These are the activations of a small neural network, seen along a few directions. Each row is one input.
In each table, some parts of the input vary, and every possible input appears once, in random order.
A made-up example of a description, with smaller parts first: one of 6 places along a line, together with either a single point or one of 9 places along a line or (one of 2 separate values, together with one of 5 places around a ring).
Shared parts are said once, and a part with two or three values counts as separate values.

Other details of the inputs vary at random and push rows far along two fixed directions, the same in every table; ignore that.

Table:
row 1: [ 11   3  -3 -19  32  -9  -2  -4 -18  -4  -8]
row 2: [  0 -16  -4 -11  17   4   5  -1 -12  11  14]
row 3: [-18  -1  -6  22 -32   9   2  -2  15   4   8]
row 4: [ -1 -19 -13  12  15  -6   9  -9  11  13  41]
row 5: [ -7  24   8  -3 -13 -11 -17  -1   1 -18 -35]
row 6: [ 23   4  20  15 -29   8  -3  -1  22 -12 -19]
row 7: [  0  15   7 -18   4   2  -4  -4 -16  -6 -21]
row 8: [-17   0  -6  25 -33   4   5   4  15  -1   9]
row 9: [ 52 -14  15 -26  32  -1  -2  10 -11   1  -8]
row 10: [ 10   7   3 -20  26 -18  -1  -3 -11  12 -10]
row 11: [-14  10   6   8 -27   4  -5  -7   4  -2 -17]
row 12: [ -3 -27 -17   7   9   4  15  10   0  12  41]
row 13: [  0  13   5  -8   8  -2  -9  10 -16 -10 -23]
row 14: [  9   6   0 -24  31  -7   3  -2 -15   4  -9]
row 15: [-13  11  -2   6 -25  15  -2   2  -1  -9 -16]
row 16: [-13  15   5  16 -21  -1  -9   5   6  -8 -15]
row 17: [-12  -6  -3  13 -12   4   7  -9  13  10  26]
row 18: [ -5 -24 -15   6  19   2   7   2  11   3  43]
Each input here is: one of 2 separate values, together with either a single point or one of 8 places around a ring.
- The inputs of row 6 and row 9 match in every part but the choice among 2 separate values. If row 4 is changed in the same way as row 6 into row 9, which row does it become? => row 1
- Which other rows does row 15 become when the choice among 2 separate values takes its other values? List them by row number. => row 3

Table:
row 19: [-23  20   3  18 -31   7  -1 -11  18  -8  -9]
row 20: [-23  12   4  22 -37   8  -4   0  12  -6  -8]
row 21: [ -5  -9 -14   4  10   2   8   2   0   3  22]
row 22: [ -1  -9  -8 -14  23  -4   2  -4 -10   6  14]
row 23: [  8  10   7 -20   6 -16  -9   3 -21   5 -30]
row 24: [14 -1  6  1 -5  0 -2  4 10 -1 -6]
row 25: [-10  -1  -3  -8  14   0  -4  -1  -8   0   6]
row 26: [-23  12   1  14 -29  17  -3   1   5 -11  -7]
row 27: [  4   2   3 -10   4 -11  -1   1 -11  10 -13]
row 28: [ 11 -17   0   9   1   0   7  -1  13   8  29]
row 29: [ 18  -2   7  -8  10   4  -4   2  -6  -6 -14]
row 30: [  1  -6  -3 -10  15   3   7   2 -12  11   9]
row 31: [-5 -1 -3 -3  4 -9 -2 -6  0  6  5]
row 32: [12  0  8  0 -8 -1 -1  3 10 -2 -5]
row 33: [  1  11   9  23 -36  12  -6  -4  21 -13 -15]
row 34: [  4  15   6 -21  12 -17  -9  -5 -15   1 -29]
row 35: [ -1  -3  -4  -9   4   3   1   2 -11   4   0]
row 36: [-2  2  3  0 -3 -4  2  0 -3 11 -1]
row 37: [ 14 -13   0  -3  10   7   5   5   5   0  10]
row 38: [ -1   0  -6   2   4 -11   1   2  -1   5   4]
row 39: [ 20   7  12 -16   9   1  -7   5  -9  -9 -30]
row 40: [ 21  12  16 -12   2  -9 -10  -1 -10  -6 -30]
row 41: [ -7 -14 -10  -8  20  -3   0  -2  -7   5  20]
row 42: [  1   1  -3  -6  11 -17  -6   6 -10   2  -7]
row 43: [ 13 -11   2  -5   9   5   6   3   2  -1  13]
row 44: [ -5   4   3 -10  12 -14  -9  -1  -9   4  -6]
row 45: [14 -1  8  5 -5 -1 -4 -3  5 -1 -5]
row 46: [  5   5  -5 -15  20  -7   2   3 -16   0  -9]
row 47: [ 19  12  15 -15   0 -10  -9   4  -6  -6 -28]
row 48: [ 14 -12   2   1  10   7   3  -1   0  -1  10]
row 49: [ -8 -13 -14  10  11   8  16   1   7   9  36]
row 50: [ 18  17  14 -21   2  -1  -8   6 -11 -16 -40]
row 51: [-21   8  -3  14 -31  15  -2   0   5 -12  -8]
row 52: [-10  -2  -6  -1   9   6   7  -7   1   5  18]
row 53: [  0  10   9  22 -36  13  -4  -2  24 -13 -16]
row 54: [-10  -8 -10   6  11   3   4   6  -1   2  22]
row 55: [ -3  -9 -10   9   5  -6   9   0   7  11  21]
row 56: [ -3 -12 -13  -3  19  -4   3   6  -7   3  19]
row 57: [ -4  11   7  17 -30  19   0  -6  13 -20 -11]
row 58: [-13  -6  -6   5  -2  -6  -3  -5   6   3  12]
row 59: [-19  21   1  23 -32   6   2  -3  16  -9 -10]
row 60: [  1  -3   1 -10   5 -13  -6   5 -13   7 -10]
row 61: [-16 -21 -14  27  -1   1  10   3  19  13  48]
row 62: [ -5   1  -5 -10  12   0   2  -6  -7   1   2]
row 63: [ 7 -9  1  4 -1 10  6 -1  7 -4 15]
row 64: [-5 -9 -8  0  1  7  9 -1 -3  8 15]
- The inputs of row 32 and row 50 match in every part but one. If row 27 is changed in the same way as row 32 into row 50, which row does it become? => row 64
- What is each input in this table made of? => one of 2 separate values, together with either one of 8 places around a ring or (one of 3 separate values, together with one of 5 places along a line)
- Which other rows does row 60 become when the choice among 3 separate values takes its other values? List them by row number. => row 42, row 58
- Which other rows does row 26 become when the place on the line of 5 takes its other values? List them by row number. => row 30, row 35, row 51, row 64
- Which other rows does row 22 become when the choice among 2 separate values takes its other values? List them by row number. => row 31

Table:
row 65: [  8 -26  -6  11   2   6  10   3  10  15  36]
row 66: [-11  17   6  24 -43  15  -5   1  23 -21 -17]
row 67: [ -3  16  -1 -23  18 -10  -6   4 -27  -2 -29]
row 68: [ -3  16  -1 -23  18  -9  -6   4 -27  -2 -29]
row 69: [ 15 -13  -2  -6  20  -5   1   3   0   1  11]
row 70: [-20 -19 -17   5   9   7   9   0  -1  10  38]
row 71: [ 15   5   8 -11   7  -7  -8   8  -7  -5 -20]
row 72: [-18 -16 -11  13   0  -3   4  -5  10  13  35]
row 73: [ 17 -16   1  -6  13  -3   3   6  -5  12  11]
row 74: [  1  16   3 -20  16 -20 -10   0 -20   3 -30]
row 75: [ 17   4  10 -12   7  -8  -7   9 -13  -3 -23]
row 76: [-12 -16 -14  12   8  -5   9  -3   8  17  37]
row 77: [ 16   9   8 -13  11  -4  -7  -1  -8  -8 -19]
row 78: [ 18  12  13 -22  16  -6  -7  -1 -14  -4 -29]
row 79: [-12  17   8  22 -46  20   1  -9  23 -16 -15]
row 80: [ 15   6   6 -12  10  -7  -7   3  -7 -10 -21]
row 81: [-13  19   8  22 -41  21   0  -9  23 -19 -13]
row 82: [  5 -25  -5  17   0   6   9   6  13  10  35]
row 83: [-23 -16 -16   8   3   9   9  -1   2   7  36]
row 84: [ -3  -5  -9  -8  20 -12   6   1  -9  13  16]
row 85: [ 17 -14   1  -9  13  -2   4   1  -4  12  11]
row 86: [-10  16   8  21 -48  19  -1  -6  20 -15 -18]
row 87: [ 19  10  13 -24  12  -8  -6  -1 -15  -1 -30]
row 88: [-7 -2 -8 -4 13 -9  5  0 -6  9 12]
row 89: [-36  26   2  25 -51   9  -9 -10  17 -18 -20]
row 90: [  7 -20  -6  10  10   7   9  -3  13   5  36]
- What is each input in this table made of? => one of 2 separate values, together with either one of 5 places along a line or one of 8 places around a ring
